These are the activations of a small neural network, seen along a few directions. Each row is one input.
In each table, some parts of the input vary, and every possible input appears once, in random order.
Descriptions start from the smaller parts, as in this example, which fits no table here: one of 6 places along a line, together with either a single point or one of 9 places along a line or (one of 3 separate values, together with one of 5 places around a ring).
Shared parts are said once, and a part with two or three values counts as separate values.

Other details of the inputs shift rows strongly along three fixed directions, in all tables alike. That doesn't count.
These rows show it; all are for the same input, with only those details redrawn:
-0.600, 0.711, -1.856, -1.251, 1.724, -0.649, 0.696, 1.454, -1.978, -1.884, 0.498, -0.150
0.818, 4.310, 1.610, 1.253, 0.791, 6.562, -1.338, -4.081, 5.267, -2.346, 1.764, -4.710
2.455, -0.055, -1.274, 0.557, -3.033, 0.705, 1.334, -1.500, 0.725, -3.830, 0.458, -0.915
-2.231, 4.997, 0.993, -0.390, 5.372, 5.144, -1.983, -1.232, 2.607, -0.324, 1.773, -3.822
-0.141, 0.069, -1.933, 4.594, -2.674, 0.615, 0.421, -3.253, 2.079, 1.661, -1.099, 1.234

A family of inputs:
row 1: 3.922, -0.417, -0.676, 0.741, -6.074, 0.283, 2.482, -2.583, 1.421, -4.117, 0.526, -0.409
row 2: -1.115, 0.244, -2.005, -3.284, 0.388, 0.006, 0.351, 3.170, -0.521, -1.973, -1.334, 1.303
row 3: 1.991, 3.131, 3.158, 1.333, -0.617, 6.377, -0.863, -3.587, 5.612, -0.841, 2.814, -4.246
row 4: 3.371, -0.819, 1.277, -0.232, -3.358, -0.508, 0.047, -0.693, 0.462, -3.080, 0.642, -0.940
row 5: 0.835, -1.336, 0.177, -1.902, 1.982, -2.037, 1.037, 1.883, -1.611, -0.549, -0.189, -0.890
row 6: 3.116, 0.761, -0.314, 0.239, -5.593, 0.390, 0.960, -1.360, -0.569, -3.883, 0.299, 0.301
row 7: -0.497, 4.537, 3.164, -1.209, 5.139, 7.095, -1.173, -1.826, 3.836, 1.410, 2.231, -6.210
row 8: -0.858, 2.841, 2.594, -0.554, 6.292, 4.470, -2.315, -1.130, 3.012, 0.914, 1.426, -4.514
row 9: 0.907, -1.389, -0.076, -2.540, 1.775, -1.949, 1.149, 1.292, -2.168, 0.141, -0.209, -1.020
row 10: 0.520, -1.188, -0.253, -1.369, 2.104, -1.744, -0.370, 1.616, -1.652, -1.187, 0.849, -0.274
row 11: -3.395, -0.665, 0.663, 1.817, 1.964, -2.202, -1.096, -1.067, -0.132, 4.388, -0.151, 2.548
row 12: 0.526, -0.494, 0.136, -1.388, 1.596, -1.435, -1.197, 1.820, -2.214, -1.330, 0.811, 0.071
row 13: -0.197, -2.189, 0.069, -1.999, 2.104, -1.966, 0.374, 0.604, -2.277, -0.904, -0.226, -0.814
row 14: -2.227, 4.050, 2.756, -2.710, 3.772, 6.014, -2.107, 1.206, 4.461, 1.342, 1.286, -2.265
row 15: -0.118, -1.086, -0.443, 2.420, -4.196, 1.292, 0.346, -0.387, 3.824, 2.907, -1.883, 2.302
row 16: 2.911, -2.006, -0.159, -0.994, -0.554, -0.281, 0.955, -0.577, -0.287, -1.871, -0.271, -2.260
row 17: 0.487, -2.414, 0.567, 3.527, -3.378, -0.917, 0.743, -4.572, 2.123, 3.146, -1.620, 0.951
row 18: -2.379, 0.135, -1.224, 3.184, 1.590, -0.205, -1.352, 0.785, -1.039, 4.588, -0.018, 2.333
row 19: -0.215, -2.010, 0.425, -1.666, 2.256, -1.960, 0.153, 0.887, -1.729, -1.313, 0.267, -0.243
row 20: -0.694, -0.330, 1.149, -1.468, 1.211, -1.440, -2.134, 1.200, -2.771, -1.904, 0.937, 0.666
row 21: 0.466, 0.302, 0.940, -1.807, 0.909, -1.459, -1.241, 2.143, -2.671, -1.299, 0.475, -0.073
row 22: 0.804, 2.932, 3.842, -1.317, 0.138, 6.107, -2.361, -1.931, 7.177, -1.210, 0.252, -3.740
row 23: 2.616, 0.541, -0.912, 0.435, -3.653, 0.875, 0.593, -1.148, 0.039, -4.133, 0.457, -0.550
row 24: -1.388, -1.243, 1.211, -4.093, 0.150, -1.712, -0.353, 2.477, -0.193, -1.112, -0.424, 1.947
row 25: -1.435, -1.400, 1.079, -3.818, 0.279, -1.794, -0.401, 2.731, -0.192, -1.447, -0.845, 1.484
row 26: -0.337, -1.648, 0.990, -2.053, 1.831, -2.344, 0.716, 1.123, -1.610, -1.024, 0.021, -0.405
row 27: 0.222, -0.371, -0.324, -1.386, 1.240, -0.951, 1.052, 2.695, -1.840, -0.696, 1.300, -0.350
row 28: -0.919, 0.358, -1.301, 1.897, -4.203, 1.139, 0.529, -1.667, 3.657, 2.333, -2.432, 2.876
row 29: -0.051, 0.477, -1.533, -2.405, 1.311, -0.877, 2.278, 1.082, -2.501, -0.716, -0.591, -0.954
row 30: -0.381, 1.728, -1.329, -1.160, 0.849, -0.079, -0.709, 1.753, -3.126, -2.216, 0.316, 0.279
row 31: -3.340, -1.180, -0.004, 2.494, 2.406, -1.913, -1.699, -0.959, -0.151, 3.832, -0.374, 2.222
row 32: 0.950, -1.180, -0.610, 3.832, -2.641, 1.150, 1.548, -2.580, 2.087, 3.728, -1.490, -0.656
row 33: -0.907, -0.527, 0.349, 2.688, 1.285, -0.400, -0.204, -1.790, 1.504, 4.822, -0.955, 0.774
row 34: -3.501, 0.174, 1.024, 2.340, 1.098, -1.809, -2.501, -0.490, -1.161, 3.998, -0.843, 2.649
row 35: -0.126, -1.526, -0.449, -3.353, 0.747, -1.186, -0.677, 3.301, -0.185, -1.245, -1.033, 1.325
row 36: -2.996, 0.830, -1.966, 2.429, 2.064, -0.779, 1.021, -0.199, -0.362, 4.443, -2.062, 1.290
row 37: -0.393, -0.713, 1.600, 3.452, -3.180, -0.676, -1.219, -3.581, 1.794, 2.220, -0.182, 2.136
row 38: 2.311, -1.628, 1.478, 0.120, -3.240, -0.589, -0.809, -1.658, 0.255, -3.782, 1.023, -0.113
row 39: -0.991, -2.207, 0.547, 2.239, -3.537, 0.175, -1.392, -2.193, 3.978, 1.778, -2.159, 2.858
row 40: -0.433, -1.721, 1.029, 3.809, -2.720, -1.124, -0.394, -3.500, 2.440, 2.216, -0.689, 1.415
row 41: -3.276, 1.995, -1.443, 2.286, 1.030, -0.744, -0.498, -0.276, -1.102, 4.180, -0.820, 2.746
row 42: 0.389, 0.759, 0.387, -1.613, 0.139, -0.350, -0.309, 2.654, -3.038, -0.742, 1.583, 0.588
row 43: -3.240, 0.823, -2.559, 2.855, 2.055, -0.702, -0.250, -0.395, -0.569, 3.688, -1.038, 2.035
row 44: -2.316, 0.299, 0.205, 2.094, 1.586, -1.636, -1.623, -0.213, -0.630, 4.885, -0.432, 2.510
row 45: 0.147, -1.873, 1.106, 3.341, -2.325, -0.692, 0.327, -3.840, 2.420, 2.678, -0.881, 1.244
row 46: 0.794, -1.429, -1.409, -1.599, 1.888, -0.447, 1.543, 2.156, -2.524, -0.270, 0.250, -1.436
row 47: -0.473, 2.098, -0.690, -1.543, 0.339, -0.443, -0.102, 2.014, -3.030, -1.962, 0.076, 0.075
row 48: -0.865, 5.806, 3.505, 0.191, 4.611, 7.923, -4.199, -1.141, 3.203, -0.107, 3.107, -4.911
row 49: -0.133, 0.137, -1.961, -1.430, 2.105, -0.565, 1.511, 1.519, -2.011, -1.583, -0.319, -0.656
row 50: 0.309, 0.428, 0.258, -1.578, 0.512, -0.580, 0.263, 2.528, -2.395, -0.520, 1.743, 0.499
row 51: -3.356, 1.885, -1.618, 2.632, 1.087, -0.806, -0.482, 0.029, -1.037, 3.973, -1.337, 2.244
row 52: 0.666, -0.099, 0.318, -1.460, 1.317, -1.125, -1.849, 1.972, -2.865, -1.596, 0.743, 0.099
row 53: 0.291, -0.785, -0.965, -1.014, 1.701, -0.620, 0.469, 2.479, -1.995, -0.952, 1.551, -0.161
row 54: -2.573, 0.576, -0.574, 2.848, 1.198, -0.540, -0.770, 0.974, -0.893, 4.965, -0.261, 2.136
row 55: 3.249, -0.469, -0.791, 0.255, -4.126, 0.325, 2.877, -1.869, 0.892, -2.973, -0.298, -0.781
row 56: -0.118, 0.378, -1.677, -2.190, 1.353, -0.897, 2.303, 1.409, -2.424, -0.955, -1.078, -1.488
row 57: -0.729, 0.210, 1.872, -2.147, 0.725, -1.718, -1.524, 1.113, -2.681, -1.435, 1.171, 0.947
row 58: -3.049, -0.352, -0.035, 0.197, 1.068, -0.893, -1.315, 1.128, 1.686, 5.084, -2.053, 3.344
row 59: 1.345, -0.624, 0.631, -2.212, 1.700, -0.304, 0.816, 0.571, -0.663, -0.712, -0.193, -2.796
row 60: 0.360, 0.634, 0.234, -1.372, 0.257, -0.413, -0.311, 3.035, -3.051, -1.064, 1.093, 0.077
row 61: 3.505, -0.291, 1.570, -0.566, -3.723, -0.207, -0.522, -0.863, -0.254, -3.093, 0.968, -0.390
row 62: 3.781, -1.414, 0.385, -0.155, -3.134, 0.782, 2.469, -0.531, 0.747, -2.107, 1.051, -1.319
row 63: -3.404, 1.252, -1.956, 2.543, 1.660, -1.027, 0.272, -0.190, -0.450, 4.058, -1.287, 1.841
row 64: -4.081, 1.122, -1.937, 0.717, 0.630, 0.034, -0.224, 1.240, 1.288, 4.202, -2.905, 3.069
row 65: -0.010, -0.088, -2.326, -1.745, 1.829, -0.632, 1.792, 1.201, -2.557, -1.211, -0.834, -1.253
row 66: 3.330, -1.267, 1.000, -0.354, -2.804, -0.635, 0.803, -1.279, 1.041, -2.491, 1.159, -0.758
row 67: 0.799, -3.170, -2.090, 4.205, -6.532, 0.112, 0.647, -1.177, 3.526, 2.931, -2.663, 4.164
row 68: 3.752, -2.154, 0.588, 0.417, -4.000, -1.291, 1.145, -1.201, 0.991, -2.812, 0.345, -0.705
row 69: 3.763, -2.268, 1.794, 0.598, -6.380, -1.284, 0.456, -2.387, 0.920, -4.424, 0.504, 0.012
row 70: 1.667, -0.996, -0.462, -0.430, 0.867, 0.831, 1.208, 1.139, -0.456, -1.153, 0.927, -1.507
row 71: 3.269, -3.827, 0.414, 0.478, -5.153, -2.171, 2.212, -2.511, 0.295, -2.161, -1.214, -0.501
row 72: 0.638, -0.809, -0.387, -1.545, 1.637, -0.754, 1.881, 2.674, -1.865, -0.324, 0.505, -0.958
The inputs of row 4 and row 69 match in every part but one. If row 44 is changed in the same way as row 4 into row 69, which row does it become?
> row 37
The inputs of row 46 and row 16 match in every part but one. If row 53 is changed in the same way as row 46 into row 16, which row does it become?
> row 10
What is each input in this table made of?
> one of 3 separate values, together with one of 4 places along a line, together with either a single point or one of 5 places along a line
A walk changes only the place on the line of 5. It starts at row 71 and steps to row 26. List the rest of the walk in order.
> row 40, row 69, row 34
Change only the choice among 3 separate values in row 36. List by row number the other rows that result.
> row 49, row 55
Change only the choice among 3 separate values in row 46. List by row number the other rows that result.
> row 7, row 32
A walk changes only the place on the line of 4. It starts at row 64 and steps to row 15. List the rest of the walk in order.
> row 22, row 25
List by row number the other rows that have the place on the line of 4 and the choice among 3 separate values in common with row 42.
> row 3, row 7, row 14, row 50, row 62
List by row number the other rows that have the place on the line of 4 and the choice among 3 separate values in common with row 58.
> row 9, row 33, row 44, row 61, row 66
Change only the place on the line of 5 in row 21. List by row number the other rows that result.
> row 4, row 5, row 59, row 68
